A small network was trained on invented records. Each row is its activation on one of them, seen along a few directions.
Here are examples, each followed by its value of one field, ZAG.
Other fields move the rows too, some of them a lot.
In the rows, zero is written as 500.
Random noise pushes rows far along 3 fixed directions. That doesn't count. These rows show it; they differ only by the noise:
[451 410 428 328 580 574 381 575 414 403 536 501 513 701 403 581 635 376
 536 547]
[421 379 454 266 585 573 412 535 413 420 458 520 486 751 377 584 614 406
 529 528]
[467 518 531 515 404 502 508 581 513 493 529 429 523 489 498 464 523 489
 422 503]
[415 354 524 281 570 579 470 447 501 428 433 564 426 671 372 554 511 428
 545 435]
[477 549 445 502 425 497 434 686 411 480 569 378 594 578 505 499 646 458
 408 613]

[310 523 678 443 429 447 614 486 590 539 310 495 413 459 482 350 417 570
 371 473]
vak
[535 551 248 502 695 548 254 676 294 400 666 491 653 656 507 626 758 323
 627 755]
vif
[531 524 597 610 562 536 615 293 657 515 474 629 397 324 538 476 291 546
 632 383]
nol
[294 714 788 696 201 313 754 586 693 657 333 351 441 172 615 205 281 696
 195 473]
vak
[546 531 519 685 720 592 489 318 672 411 631 712 416 233 555 493 323 395
 778 435]
pap
[458 248 582 249 586 575 474 340 603 394 500 621 304 579 341 562 377 399
 580 227]
vub
[520 496 621 596 328 460 659 376 602 608 403 490 468 366 529 435 317 642
 417 354]
tapu
[393 546 581 498 491 472 547 494 585 523 451 492 460 408 502 422 435 504
 475 494]
mivo
[518 309 532 415 476 546 409 489 601 355 644 520 414 483 379 535 481 351
 476 290]
nuda
[545 321 622 508 465 528 488 362 778 376 713 581 335 226 419 467 262 371
 537 129]
zokez
[498 213 577 209 500 554 545 305 585 464 422 605 342 640 324 563 368 500
 524 204]
muna
[356 580 559 367 439 426 661 512 353 683 129 439 523 733 516 463 520 736
 367 657]
gidon
[459 523 515 493 574 531 528 448 493 515 431 552 468 521 509 510 459 520
 569 532]
gidon
[532 414 559 477 440 544 565 383 553 511 464 531 445 482 471 522 390 537
 519 353]
regam
[606 497 477 548 314 456 529 556 445 568 525 388 586 499 539 500 556 579
 371 480]
dilo
[638 542 443 588 377 489 536 512 401 584 500 421 594 539 562 524 548 611
 447 527]
dono
[477 496 567 540 310 483 541 567 570 491 530 399 519 473 462 459 490 512
 346 434]
buzu
[337 434 537 335 474 455 432 636 470 434 434 440 475 643 391 479 599 433
 337 530]
ves
[267 641 610 477 299 309 554 764 450 592 338 284 534 523 521 335 566 605
 141 643]
ves
[546 449 491 535 484 529 482 434 547 482 560 509 490 466 464 554 429 470
 529 401]
tapu
[566 404 349 390 505 535 293 699 349 376 715 410 573 687 440 607 721 338
 471 535]
vub
[511 429 571 384 380 458 643 378 480 650 271 476 463 615 483 503 444 681
 406 407]
dilo
[449 492 511 283 395 410 606 522 328 664 216 391 526 775 465 521 552 705
 342 566]
tupat
[418 387 538 493 689 580 373 429 650 318 614 656 349 382 420 528 427 272
 635 382]
ziz
[552 619 549 656 218 415 621 618 501 618 497 330 619 401 599 381 534 651
 292 539]
guk
[371 469 556 358 685 522 586 315 507 535 232 668 410 618 443 514 398 572
 618 533]
pap
[412 471 522 371 702 536 569 318 461 542 242 677 437 647 469 527 452 571
 646 568]
pap
[558 531 481 664 578 570 441 475 605 399 708 564 477 308 531 520 416 380
 640 452]
gidon
[389 427 381 246 599 527 333 667 333 398 499 449 538 823 362 610 699 370
 478 632]
buzu
[415 431 361 190 666 535 363 613 286 454 426 484 542 871 391 609 726 427
 538 671]
guk
[448 560 582 622 466 486 507 505 679 459 618 485 459 251 515 415 391 427
 494 423]
mivo
[609 535 430 573 349 454 457 672 437 526 668 340 603 479 553 495 593 511
 381 512]
muna
[571 318 697 538 318 517 640 272 809 494 551 554 337 256 440 449 222 520
 455  78]
zokez
[400 385 653 370 539 543 603 280 659 496 340 635 356 468 415 443 341 522
 552 329]
mivo
[589 404 509 469 685 626 506 241 599 434 520 701 388 441 473 556 389 444
 757 365]
buli
[485 381 516 314 304 460 537 558 418 553 379 373 508 763 401 552 587 584
 289 431]
vub
[665 380 481 520 339 525 496 505 521 481 653 455 538 476 487 524 518 497
 444 343]
muna
[236 594 677 406 411 382 639 567 527 605 223 424 430 514 500 344 437 624
 304 569]
vak
[557 484 496 555 681 589 490 333 593 429 572 659 419 409 502 555 390 430
 723 432]
nol
[555 689 500 724 495 465 573 508 503 579 520 486 552 343 650 439 460 589
 535 606]
nol
[242 528 436 279 572 396 367 774 269 479 325 398 552 810 421 497 733 465
 309 777]
ziz
[448 344 535 281 444 471 482 499 512 479 462 464 440 631 373 523 495 486
 392 362]
zokez
[591 562 570 652 261 421 604 522 589 576 575 373 522 307 558 437 379 603
 360 382]
tupat
[527 536 483 440 359 426 558 564 392 615 406 366 561 619 512 509 549 632
 363 541]
tupat
[572 264 434 236 687 638 467 256 428 466 387 677 405 784 366 697 491 470
 716 384]
dono
[491 483 457 512 535 490 342 658 497 386 715 444 486 419 500 490 570 337
 478 487]
nuda
[549 565 438 564 388 467 488 620 376 553 516 379 593 549 555 519 582 556
 415 587]
regam
[285 590 601 490 489 391 537 611 483 553 329 451 461 477 531 377 490 554
 345 609]
ziz
[450 559 457 475 541 477 516 512 392 573 353 499 565 607 526 508 567 568
 500 649]
vif
[562 617 364 697 677 561 323 578 530 366 797 535 557 302 564 543 550 292
 693 612]
kifem
[521 510 414 369 571 522 506 478 327 559 337 505 561 751 494 564 641 582
 537 648]
buli
[466 477 329 403 732 556 308 562 367 395 562 559 558 671 440 622 651 343
 644 658]
vif
[476 491 466 469 684 578 460 401 516 451 490 625 471 490 489 539 493 424
 681 542]
kifem
[505 535 394 456 414 466 447 665 310 538 479 359 612 692 498 559 649 540
 388 634]
regam
[591 491 405 549 371 496 457 576 413 515 555 392 628 606 474 579 603 514
 406 531]
tapu
[637 551 336 587 576 564 380 549 436 438 674 483 593 527 529 613 645 399
 618 600]
buli
[532 503 294 510 847 630 222 545 460 283 784 623 522 480 471 640 621 192
 806 627]
kifem
[667 340 489 525 529 627 495 280 620 427 619 617 420 455 435 633 379 428
 668 261]
dono
[444 393 657 413 460 514 619 327 704 491 436 573 355 403 412 449 280 525
 507 263]
guk
[323 378 674 353 577 507 544 380 646 457 364 621 301 459 422 429 360 457
 507 349]
ves
[410 587 698 613 300 424 679 489 661 596 418 424 434 287 553 341 310 622
 349 396]
buzu

Here are new rows. What is ZAG for each?
[282 505 484 326 551 419 359 750 399 416 477 412 495 637 422 465 648 391
 344 645]
ves
[396 649 585 642 268 357 529 763 493 548 510 308 574 358 596 319 572 551
 207 609]
ves
[446 444 414 364 825 598 409 374 449 417 431 693 454 668 422 617 529 400
 747 588]
pap
[373 657 530 474 418 398 632 568 380 675 211 404 575 610 562 431 550 700
 360 715]
kifem
[529 339 537 318 507 538 538 340 545 494 432 551 400 608 382 587 402 514
 541 314]
tupat
[492 206 493 159 585 600 441 373 462 423 430 599 380 804 319 638 530 425
 567 320]
vub
[266 603 505 356 510 413 460 730 364 523 353 382 537 667 485 432 655 501
 343 732]
vak
[389 674 536 520 524 417 650 489 397 681 188 492 549 590 591 431 501 715
 454 723]
pap
[632 345 484 555 516 631 424 369 639 349 730 586 432 394 421 604 401 345
 639 262]
regam
[591 508 443 641 529 545 416 493 546 441 710 512 524 344 530 535 458 397
 590 443]
tapu
[534 539 556 580 273 460 592 556 563 553 515 374 562 445 511 437 497 584
 336 454]
guk
[689 619 339 706 458 493 356 688 426 460 834 363 636 371 604 547 621 403
 520 581]
tupat
[479 471 516 491 421 522 495 539 535 473 523 450 496 539 453 521 522 466
 443 463]
buzu
[577 470 342 453 457 532 379 634 325 459 578 394 620 721 452 637 692 453
 458 595]
regam
[277 579 579 422 435 405 514 671 488 509 383 392 494 546 468 400 536 507
 314 610]
vak
[508 516 535 524 587 523 578 361 539 524 422 610 446 471 521 500 394 557
 609 481]
nol
[516 389 436 271 503 503 477 497 367 519 405 471 506 769 403 609 573 531
 478 494]
tupat
[646 559 364 612 652 580 397 487 460 448 674 552 548 447 574 581 584 403
 705 584]
buli
[272 563 785 549 335 393 689 473 746 549 357 471 356 236 498 277 242 584
 313 362]
vak
[243 338 463 124 796 535 327 531 381 364 334 614 387 839 307 596 617 335
 554 591]
ziz
[295 525 575 384 466 403 489 664 450 507 371 423 471 569 480 401 567 505
 317 595]
ves
